These are the activations of a small neural network, seen along a few directions. Each row is one input.
Each table varies a few parts of the input and shows all the possible inputs, shuffled.
A made-up example of a description, with smaller parts first: one of 6 places along a line, together with either a single point or one of 9 places along a line or (one of 3 separate values, together with one of 5 places around a ring).
Shared parts are said once, and a part with two or three values counts as separate values.

A family of inputs:
x1: [-42,89,95,152,-7,-27,305,123,791,206,136,282,63,173,106,308,-308,495]
x2: [334,57,414,-100,128,152,-230,57,-209,-195,207,336,311,251,-120,258,16,-456]
x3: [-98,-104,-679,-155,-214,-190,-186,-50,-631,24,-322,-427,-373,-221,15,-410,550,57]
x4: [-82,136,-36,25,-64,58,194,-67,768,315,201,381,33,343,123,390,-180,394]
x5: [326,31,482,33,258,97,-223,67,-131,-261,195,261,387,231,-5,41,-66,-464]
x6: [-103,137,-21,27,-13,48,175,-90,782,311,179,350,64,395,177,290,-209,380]
x7: [-389,23,921,-9,229,448,106,-516,-175,-135,104,-116,7,-446,-360,216,-691,-802]
x8: [354,6,481,-15,128,115,-105,237,-217,-299,206,273,332,90,-149,271,-83,-361]
x9: [334,35,395,-102,110,161,-165,110,-203,-228,194,300,330,185,-168,341,20,-385]
x10: [374,9,519,60,219,62,-146,230,-142,-284,127,218,369,106,-104,90,-157,-401]
x11: [-87,-119,-685,-153,-232,-171,-133,6,-642,-11,-332,-463,-344,-288,-36,-328,555,115]
x12: [367,21,439,-62,93,133,-145,164,-239,-264,231,286,327,126,-183,325,-33,-340]
x13: [-87,-157,-564,2,-128,-279,-142,44,-558,-48,-371,-520,-290,-301,75,-616,420,78]
x14: [374,10,546,27,181,68,-124,249,-188,-304,144,236,343,78,-133,175,-114,-359]
x15: [-89,99,30,150,71,4,201,-58,850,248,183,307,105,320,237,172,-258,386]
x16: [-53,-155,-570,6,-131,-275,-105,123,-566,-73,-403,-547,-319,-362,30,-582,376,108]
x17: [-73,121,-41,28,-80,77,247,-10,757,280,192,345,60,277,69,473,-174,453]
x18: [-72,85,78,180,35,-35,241,26,840,250,150,291,120,258,180,188,-307,417]
x19: [-105,-145,-610,-29,-88,-241,-184,-37,-549,-49,-337,-505,-304,-240,129,-631,472,46]
x20: [308,68,461,-42,214,117,-235,41,-152,-227,210,299,375,283,-33,64,-32,-495]
x21: [-39,87,72,185,33,-30,278,105,831,225,119,264,91,199,134,222,-351,448]
x22: [-761,89,498,124,44,404,505,-632,754,361,84,-59,-257,-361,-126,321,-877,25]
x23: [-55,-151,-548,-27,-170,-272,-77,140,-606,-91,-386,-528,-346,-389,3,-496,418,155]
x24: [347,12,534,60,222,64,-190,153,-146,-260,161,245,404,166,-62,55,-113,-439]
x25: [-73,-150,-610,-67,-221,-224,-60,129,-640,-84,-322,-490,-351,-379,-13,-399,448,150]
x26: [-109,135,6,73,25,21,192,-84,833,282,198,344,90,372,212,195,-224,358]
x27: [-119,-106,-663,-152,-165,-199,-208,-72,-618,19,-343,-458,-343,-167,68,-511,521,42]
x28: [-59,89,34,113,-62,23,320,113,757,210,201,319,55,185,90,404,-278,489]
x29: [-712,-172,-129,-76,-119,131,174,-572,-644,96,-397,-916,-664,-874,-202,-487,-108,-311]
x30: [-56,-139,-646,-120,-251,-202,-108,60,-669,-48,-298,-478,-353,-347,-47,-345,502,164]
x31: [-43,100,-2,62,-96,45,273,43,730,244,226,331,51,219,57,456,-226,503]
x32: [314,65,432,-92,177,142,-251,35,-201,-198,188,305,347,305,-67,158,-15,-471]
x33: [-125,-108,-635,-107,-129,-225,-192,-65,-567,-12,-324,-466,-318,-189,103,-606,506,19]
- The inputs of x12 and x30 match in every part but one. If x10 is changed in the same way as x12 into x30, which row does it become? => x16
- What is each input in this table made of? => one of 3 separate values, together with either a single point or one of 10 places around a ring
- Change only the place on the ring of 10 in x6. List by row number the other rows that result. => x1, x4, x15, x17, x18, x21, x26, x28, x31

A family of inputs:
x34: [48,30,-261,-83,-86,-89,-99,39,-10,164,-215,-35,-89,109,-27,-27,158,112]
x35: [-54,-27,124,-188,-38,123,-105,-101,-621,-176,-5,-152,-122,-196,-164,-67,70,-444]
x36: [-46,-81,265,168,146,-14,9,-23,-127,-129,-113,-225,21,-286,-49,-253,-210,-218]
x37: [329,213,886,75,371,322,139,176,842,-96,472,804,636,586,4,731,-544,-244]
x38: [234,-54,44,50,9,-152,-32,289,-174,-68,-134,-109,45,-34,-28,-171,35,13]
x39: [34,-23,-219,-19,-186,-27,179,134,153,141,-19,-26,-100,-55,-71,280,74,400]
x40: [-215,72,-138,-76,-78,-5,-2,-105,39,121,-148,-7,-197,-43,-40,-5,-61,37]
x41: [-10,-7,-445,49,-47,-181,-16,30,219,111,37,21,-27,236,310,-251,257,329]
x42: [-375,-6,-70,100,39,39,188,-346,411,239,-1,-169,-154,-57,174,-182,-184,155]
x43: [302,-79,-85,100,77,-228,-196,333,-319,-282,-74,-46,155,0,82,-317,227,-32]
x44: [-81,-91,228,-85,103,185,-161,-276,-630,-198,-50,-303,-28,-298,-175,-169,27,-599]
x45: [-71,20,-299,-10,-106,-95,142,-22,352,298,-23,-46,-140,197,198,-98,79,391]
x46: [-339,58,-169,-5,-91,-17,239,-170,398,250,43,-20,-253,43,184,-71,-130,322]
x47: [209,-65,14,-199,-43,30,-200,40,-673,-141,-70,-179,-14,-47,-151,-86,301,-361]
x48: [-23,-17,163,61,14,-72,63,150,-125,-108,-68,-78,-71,-186,-38,-148,-172,-61]
x49: [107,-43,-369,35,-131,-103,20,188,22,-47,49,45,12,-22,28,118,246,337]
x50: [-275,-42,9,95,-48,117,228,-188,214,90,1,-145,-106,-306,-98,181,-197,158]
x51: [317,207,945,104,208,279,3,-26,762,27,634,896,628,591,-55,748,-592,-167]
x52: [281,-88,-104,-152,30,-52,-367,86,-826,-359,-9,-112,91,-21,-35,-225,513,-398]
x53: [-240,16,-88,-11,-174,55,278,-14,200,96,43,2,-209,-207,-79,303,-136,329]
x54: [114,1,-393,-33,-22,-167,-259,88,-150,-38,-157,35,20,141,86,-176,351,63]
x55: [-246,8,-36,27,55,55,-52,-281,43,106,-193,-152,-99,-144,-53,-115,-110,-123]
- What is each input in this table made of? => either one of 2 separate values or (one of 4 places along a line, together with one of 5 places along a line)
- Change only the place on the line of 4 in x50. List by row number the other rows that result. => x39, x49, x53
- Change only the place on the line of 5 in x34. List by row number the other rows that result. => x38, x39, x45, x47

A family of inputs:
x56: [67,-39,267,57,251,-9,-268,-113,-334,-190,-101,-134,142,-19,34,-436,-26,-531]
x57: [-133,92,344,-42,-74,245,276,-83,375,131,199,239,-5,-40,-203,610,-388,88]
x58: [-313,-58,-401,-115,-289,-1,189,-109,-197,167,-200,-354,-441,-389,-143,47,103,275]
x59: [-436,-76,-289,39,-89,-42,149,-265,-58,145,-220,-447,-382,-376,48,-343,-35,132]
x60: [-305,-46,-352,106,36,-172,-5,-200,98,164,-279,-344,-237,-106,226,-576,40,130]
x61: [-70,-30,-504,57,-29,-266,-68,10,88,131,-175,-174,-142,127,307,-505,274,284]
x62: [126,112,238,129,190,-6,21,33,654,99,227,405,299,477,244,56,-213,89]
x63: [297,-21,112,6,189,-99,-330,103,-343,-229,6,46,241,218,116,-363,193,-377]
x64: [106,-45,-614,-16,-194,-275,-30,251,-44,79,-154,-96,-141,65,139,-171,414,469]
x65: [48,-49,216,-172,-63,166,-66,-6,-634,-204,-33,-142,-63,-301,-327,186,41,-394]
x66: [473,-34,5,-71,34,-108,-286,358,-480,-299,22,125,236,154,-47,-27,338,-210]
x67: [-109,99,387,182,247,84,84,-180,663,140,124,233,202,242,161,-17,-443,-66]
x68: [298,100,129,56,27,-16,60,274,522,41,248,482,303,420,79,395,-80,279]
x69: [268,-42,55,-168,-85,82,-150,172,-582,-259,50,32,87,-109,-266,283,249,-238]
x70: [-249,68,452,113,121,209,241,-242,510,116,179,136,57,-28,-14,216,-519,-59]
x71: [-67,-71,331,-14,134,119,-109,-174,-496,-215,-50,-240,-6,-289,-139,-204,-92,-533]
x72: [-94,-56,-562,-110,-312,-83,103,72,-152,113,-121,-181,-293,-196,-77,146,318,425]
x73: [93,96,187,-37,-94,171,187,99,411,68,278,413,142,150,-138,704,-175,236]
- What is each input in this table made of? => one of 3 separate values, together with one of 6 places around a ring
- The inputs of x70 and x59 match in every part but the choice among 3 separate values. If x73 is changed in the same way as x70 into x59, which row does it become? => x72
- Change only the choice among 3 separate values in x65. List by row number the other rows that result. => x57, x58
- Change only the choice among 3 separate values in x56. List by row number the other rows that result. => x60, x67
